A small network was shown many inputs. Here are its activations along a few directions, one row for each input.
Each table varies a few parts of the input and shows all the possible inputs, shuffled.
A made-up example of a description, with smaller parts first: ring(8) and (point or line(9) or (values(3) and line(6))).
Shared parts are said once, and a part with two or three values counts as separate values.

Table:
R1: [ -7  50 -19 -38  40   2   1  58 -31  -5  -6  10   9]
R2: [-15  38 -12 -22  46   0  18  53 -26 -16 -10  21   5]
R3: [ 15 -12  28  25 -24 -19  18  15  61  -8  11 -55 -44]
R4: [ -1  41   4 -21  50  -2  -5  54 -33   2  28  26   9]
R5: [ -6  36  -6 -52  35   2  -7  65 -27 -12  -4  14  25]
R6: [-11 -33  -8  24 -26  23   8 -68 -39   8 -20  10  22]
R7: [ 10 -26   8  27 -21  20 -18 -73 -47   9   3  25  21]
R8: [ 24 -28  28  39 -28  26  -2 -62 -63  -7 -19 -37  14]
R9: [ -1 -11   0  15  -5 -29   0   1  87   4  16  -2 -30]
R10: [ -1 -34   0  -5 -36  24 -22 -58 -42   7 -22   5  38]
R11: [ 24  39  22  -8  41  14  28  65 -49 -19  -3 -24   0]
R12: [ -2  -8 -21  -6 -26 -25   7   8  78   4  -2 -11 -38]
R13: [ -2 -12   3  12 -15 -28  -7   5  75  12  41   0 -35]
R14: [ -2 -24   6  32 -13  22 -17 -67 -35  21   1  10  30]
R15: [ -1 -22  -6 -20 -30 -23  -1  18  79  -1   0  -7 -21]
R16: [ -1 -20 -14   8 -31  23 -14 -66 -45  13 -23   2  23]
R17: [  0  43   1 -19  60  -2   2  53 -23  -5   5  24  14]
R18: [-23 -18 -13   9 -16 -26  11   0  82  -5   5 -12 -40]
Changing only one part turns R6 into R18. The same change can be made to R7. Which row results? -> R13
What do these inputs look like to the network? -> values(3) and (point or line(5))
List by row number the other rows that have the values(3) part in common with R11. -> R1, R2, R4, R5, R17

Table:
R19: [ -9  -9  -7   3  -7   6   2 -20 -17   4  -5  20  13]
R20: [ -1  -2   4   2   2  14 -11 -19 -25   1  -1  -3  13]
R21: [ -7  42   0 -36  36 -25   7  95  39  -5  20  -5 -15]
R22: [  3  49 -10 -40  37 -25   8  83  40  -9  13   3 -29]
R23: [ -1 -12  -2  14 -10  -2   3 -12  -3  -2   0 -11 -10]
R24: [ 11 -15  11  10  -3   8  10  -9 -10  -3  -5  -9   2]
R25: [ 18   2  15  12  -6   1  -9 -16 -20   4  -1  -2   9]
R26: [-10 -11  -1  13  -7  -6  -8 -28   8   6   1   8   2]
R27: [  2  -9  -4  10 -12   4  -4 -23  16  11  -2  -5   0]
R28: [  0  -8   9  10 -11   8  12 -10  -4 -12  -9 -14  -7]
R29: [ -4  -3 -11   4  -8  11  -1 -21 -28  12  -5   5  12]
R30: [ -3 -24  -4  -4  -9   6  -7 -19   2  -6  -5  13   9]
What do these inputs look like to the network? -> values(2) or ring(10)
List by row number the other inputs of the same sort as R27. -> R19, R20, R23, R24, R25, R26, R28, R29, R30

Table:
R31: [ 18 -32  -4  31 -52  12 -11 -87 -10  20  -6 -17  -4]
R32: [-24 -18 -16  26  -9   9 -14 -72 -24  12  -4  32  18]
R33: [ -3  29 -15 -29  29 -14  19  66  25  -8  -5  -4  -7]
R34: [  4  14  10   9  23  23   3  -7 -64  -1  -1  -6  17]
R35: [ -7 -38  -3  11 -39 -22   4  -9  71   4   9 -20 -28]
R36: [ -3  10  -7 -20   7  22  -5  -7 -60   9 -22   8  40]
R37: [ -2   5  -3 -18   3  27 -10  -8 -59   7  -7  15  41]
R38: [  3 -53  14  34 -50   8  -6 -86  -7   0 -16  -8  13]
R39: [  0 -35   5  18 -31 -24   0 -16  82  -1   2 -24 -24]
R40: [  1   9   0 -14   4  20 -19 -11 -61   2  -2  19  34]
R41: [ 12   2   6  -2  15  23 -18 -13 -60   5   1  15  32]
R42: [ 14   6  14   3  21  11 -13 -11 -63   0   1  17  24]
R43: [  0  12 -10  -9   7  18   4  -1 -66  -5 -25   8  34]
R44: [ -9  30 -12 -40  24 -18   8  63  26  -6  -4   4  -7]
R45: [  2 -32  13  21 -30 -20  -2 -19  83 -10  -3 -18 -30]
R46: [  1 -27  -6  13 -41 -16   8  -7  72  11  10 -14 -40]
R47: [  4  23   1 -25  30 -16  -3  59  28  -9  21  12 -13]
R48: [ 10  25   8 -17  41 -21   4  58  30  -2  22   6 -16]
R49: [-30   2 -22   7   9 -28  -4   1  66   6  16  23 -27]
R50: [ 14 -18 -14  14 -37 -18   3 -14  77  12  15 -24 -43]
R51: [ -4  13  -2  -4  16  21   5   1 -70  -6 -23   5  20]
R52: [  2  39  13  -6  31 -23  11  63  28 -10  18   1 -19]
R53: [  0 -54   6  29 -53  13  -7 -82 -13  17  -9 -15  14]
R54: [ -6  37   6 -14  37 -16  19  63  24 -16  18  -9 -27]
R55: [ -2  31  -5 -32  25 -17 -10  58  31   0  17   5  -7]
R56: [  6 -45   2  30 -58  19  -1 -80 -16  18  -9  -4   2]
R57: [ -9  30  -7 -39  19 -16  -1  63  27  -7  10   9  -6]
R58: [ 10  16  17  16  14  15  -2  -7 -64  -2  -2  10  24]
R59: [ -8  31  -7 -24  37 -11  20  67  21 -10  -3  -7 -21]
R60: [  0   8   1   8  16  29   7  -1 -71 -12  -8   0  19]
R61: [ -5  32  -4 -13  37  -7  19  66  21 -15  11 -15 -22]
R62: [  8 -54  21  37 -45  19  -6 -91  -4  -3 -20  -4  10]
What do these inputs look like to the network? -> values(2) and (point or line(5) or ring(10))
Changing only the values(2) part turns R52 into R58. The same change can be made to R55. Which row results? -> R40
Change only the line(5) part in R39. List by row number the other rows that result. -> R35, R45, R46, R50

Table:
R63: [ 12 -33  -9  28   5  21 -36 -83 -22  13  -1  43  45]
R64: [  1  47  47 -31 -16  17  52  66 -28 -23 -29  12   3]
R65: [ 37 -27  -8  32 -18  19  -1 -36 -47  29 -32 -75  26]
R66: [-28  -7 -33  19   9 -29  -9 -10  83  13  14  48 -34]
R67: [-42  66   5 -12  49   8   9  19 -11   4   5  76   3]
R68: [-25 -12 -55 -21 -18 -40 -26  15  60  17   0   2 -17]
R69: [  5  -8 -23 -63 -44   3  -4  27  74   7   2 -26 -10]
R70: [ 26 -16 -20  56   2  -5 -21 -61 -48  34  55  -3 -10]
R71: [-23  34  10 -78  -1  34  33  49 -26 -17 -25  26  14]
R72: [  4  33  42  19  55   5  34  41 -36 -47 -10 -22 -21]
R73: [  3 -22 -12 -19 -22  19 -60 -62 -36  24 -22  -8  56]
R74: [ 40  -2  17  30 -45 -31  -9  36  58 -39  32 -32 -56]
R75: [-23 -22  32  31  30 -32   8  -5  76   7  37   2 -27]
R76: [  8  21  62 -19  65   6   7  26 -23 -14  25  49  -1]
R77: [-54  29  -1 -48  51  -5   8  25 -30 -10 -33  29  37]
R78: [-27 -36 -42   4 -39  34  17 -51 -45  20 -27 -20  17]
R79: [ 43 -12 -14  73 -25   4 -11 -43 -59  -5  15 -53 -32]
R80: [ 44 -33   2  -1 -37 -27   8  45  60 -11  -7 -50   5]
Changing only one part turns R65 into R80. The same change can be made to R70. Which row results? -> R75
What do these inputs look like to the network? -> values(3) and ring(6)
Change only the values(3) part in R71. List by row number the other rows that result. -> R69, R78
